These are the activations of a small neural network, seen along a few directions. Each row is one input.
In each table, some parts of the input vary, and every possible input appears once, in random order.
Descriptions start from the smaller parts, as in this example, which fits no table here: one of 6 places along a line, together with either a single point or one of 11 places along a line or (one of 2 separate values, together with one of 8 places around a ring).
Shared parts are said once, and a part with two or three values counts as separate values.

Table:
r1: [ 17   9 -27 -33 -24   5   3  16 -17  15  -3  16  10 -15]
r2: [ 10   2 -27  -3 -27  11  -8   9  -2   7   9  10   7  -9]
r3: [-26  -7  13   2  -6   7  -3  10   7 -25  16 -17 -20 -12]
r4: [  6  -2  14  -2   4   2  -1 -28   7  23   1   5  10  -4]
r5: [-20 -11   0  25 -11   0 -15   7   4  -5   0  -6  -4  -9]
r6: [ 12  19   6  11  28 -18  -3 -17  12   1 -20  -7   5  -6]
r7: [  0  18   4  19  26 -17 -10  -5   4  -6 -16  -6   4   1]
r8: [ 28   7 -23 -36 -23   0  -4  28  -9   7 -10  12  -2 -30]
r9: [ 11 -16  20  -4   7   5  14 -14 -12  22   8  12  14  22]
r10: [ -3 -16  18 -12  -6  14  -7  -9  18 -15   9 -11 -26 -20]
r11: [  3   6   4   2  22  -6  18  -5 -13   9  -3   3  21  33]
r12: [ 27   9 -11 -47 -15  -4   4  25   1 -12   7   2 -28 -24]
r13: [ -4  -8   2   8 -16  16  -8 -17   3  17   2   0   2  -3]
r14: [-25   7  -4  21   2  -1  -5   5  -3  -3  -4  -5   8  15]
r15: [  2 -20  11   5  -9  11  10  -9 -14  17   9   5  12  21]
r16: [-26  -7  -5  22 -12   6  -3   4  -4   3   4  -6   4   4]
r17: [-20  -4   1  15   2   0  12  14 -15  -1  -1  -3  16  34]
r18: [ 18  -7 -19 -26 -17   4  19  18 -30  13   1  20  21  10]
r19: [-28   5  14   2   5  -6  -4   9   6 -29  10 -15 -18  -3]
r20: [ 16  -1 -11 -18 -15   8  -7  15  17 -20  12   0 -31 -19]
r21: [ 22  -1 -26  -4 -25   9 -15  16   8  -4  -1  11  -8 -20]
r22: [-20 -17  -2  17  -8   5  16  11 -16   4   5  -3  13  24]
r23: [ -9  16  12  -1  26 -16   3  -4  12 -26   0  -7 -20   0]
r24: [  4  15  16  -9  28 -16   7 -16  20 -20  -2  -5 -18  -6]
r25: [ 14  -8  14  -1   9  -6 -11 -29  15  15  -8  -1   0 -19]
r26: [ 12 -11 -21  -5 -20   6  10  12 -19   8  10  14  19  16]
r27: [ -5   3   3   8  21  -4  15   5 -19   4  -3  -1  21  35]
r28: [ -8  19  -1  16  24  -7   1  -5  -3   2 -10  -3  11  12]
r29: [  3  24   2  10  25 -10   6 -16   6   9 -12  -1  13   6]
r30: [  4 -15   2  11 -14   9 -16 -16  15   6  -6  -3  -8 -17]
r31: [  3 -11  24 -20  12   1   0 -21  21  -9   6  -6 -24 -19]
r32: [-19   3  -1  25   5  -9 -17   7   2  -9  -9  -6  -3   2]
The inputs of r20 and r2 match in every part but one. If r12 is changed in the same way as r20 into r2, which row does it become?
Answer: r1
What do these inputs look like to the network?
Answer: one of 4 places along a line, together with either one of 2 separate values or one of 6 places around a ring
Which other rows does r25 become when the place on the ring of 6 takes its other values? List them by row number.
Answer: r5, r6, r7, r30, r32
Which other rows does r18 become when the choice among 2 separate values takes its other values? List them by row number.
Answer: r26
Start at r9 and move only the place on the line of 4, one step at a time. The first step leads to r4. Which rows follow, in order?
Answer: r25, r31

Table:
r33: [-17   3  24  23  28 -10  -2 -21  16 -11  -3 -14  -7   7]
r34: [ 38   5 -31 -46 -29   5   5  23 -11   8   2  20  -2 -22]
r35: [ 11   5   8 -15   4  -2 -10  -9  22 -12  -1  -6 -25 -28]
r36: [ 19  10   0 -28  -2  -6 -13   5  23 -20  -1  -4 -34 -41]
r37: [ -3  -2   0  21  13  -3  12  -8 -19  20  -7   7  33  34]
r38: [-22  -9   1  10 -19   9 -20   8  18 -23  10 -13 -28 -24]
r39: [ -3   3  19  -1  15  -6  -7 -19  18  -7  -3  -8 -15 -14]
r40: [-13 -27 -27  -3 -54  25   1  40 -25   1  19   8   4   7]
r41: [ 15  -3  -6  -5  -2   3  12  -6 -18  27  -3  13  27  15]
r42: [ 32   0 -21 -26 -19   7   6   8 -12  20   0  19  11  -4]
r43: [-33   8  27  35  38 -12   1 -18  11 -16  -3 -19  -1  22]
r44: [-25   8   6  35  27 -10  15  -4 -22  13 -10  -2  37  48]
What do these inputs look like to the network?
Answer: one of 2 separate values, together with either a single point or one of 5 places along a line

Table:
r45: [ 21  11   0 -23   7  -6   0   2  10  -8   0   2 -16 -15]
r46: [-25  -7  14  27   9   1   2 -10  -3   2   4  -5   8  23]
r47: [ -2   2  -4   3   8  -5  17   4 -15   5  -2   4  16  22]
r48: [-20  -5  15  33  14  -4  -7 -13  10  -8   0 -12  -1  11]
r49: [ 15   0 -11  -2  -6   4   3  -5 -11  26  -8  12  22   9]
r50: [ -2 -11   6   5   1   3   9  -1 -16  16  -1   4  18  19]
r51: [-22   9  11  25  22  -7  -4  -3   9 -14  -7 -14  -4   9]
r52: [ 12 -17 -22 -24 -48  22  -6  22  -2   1  15   7 -14 -26]
r53: [-26   5  10  19  16  -4   4  -2  -5  -7   1  -9   7  21]
r54: [ 14  11 -14  -4   3  -5   7   5 -14  13  -6  11  20   8]
r55: [  0  -3  12  -3   5  -2  -8 -17  18  -4  -1  -5 -13 -21]
r56: [ 12  -6 -29 -28 -40   9  -8  37  -6 -11   8   9 -16 -24]
r57: [ 21  -3   2 -19  -2   4  -1 -10   9   1   2   5 -10 -14]
r58: [  1  12  11  -7  12 -10  -8  -8  16 -11  -5  -8 -18 -21]
The inputs of r57 and r45 match in every part but one. If r52 is changed in the same way as r57 into r45, which row does it become?
Answer: r56
What do these inputs look like to the network?
Answer: one of 2 separate values, together with either a single point or one of 6 places around a ring
Start at r45 and move only the place on the ring of 6, one step at a time. The first step leads to r54. Which rows follow, in order?
Answer: r47, r53, r51, r58

Table:
r59: [-27  -3 -14  38  -2  -3  10  16 -29  11  -5   2  37  40]
r60: [  7 -29 -21  -5 -41  22   5  23 -33  28   5  18  26  17]
r61: [ 30  -6 -20 -26 -24  14  20  -1 -29  44   4  25  35  12]
r62: [-53  -7  36  43  34  -9   8 -18   2 -18   5 -23   5  33]
r63: [  3  18 -13  18  22  -8  16   0 -26  21 -12  12  44  45]
r64: [-30  -2  24  31  10  -1 -25 -24  32 -20   6 -19 -26 -15]
r65: [-10   2 -10 -19 -25  11 -14  20  18 -26   7 -12 -37 -36]
r66: [ 19 -13 -23 -26 -43  17  -9  33   5 -17  19   5 -29 -27]
r67: [ 42   1 -22 -52 -23   1   2  11   5  -5   5  18 -19 -35]
r68: [ 26  17  -3 -39  -3 -10 -14   8  13 -10  -5   2 -26 -47]
r69: [-14  15  38  25  59 -19  12 -30   7  -2 -11 -14   6  35]
r70: [  8   9  27  12  36 -14 -12 -39  35  -6 -17 -14 -16 -22]
What do these inputs look like to the network?
Answer: one of 2 separate values, together with one of 6 places around a ring
The inputs of r59 and r63 match in every part but the choice among 2 separate values. If r64 is changed in the same way as r59 into r63, which row does it become?
Answer: r70
Which other rows does r65 become when the choice among 2 separate values takes its other values? List them by row number.
Answer: r68
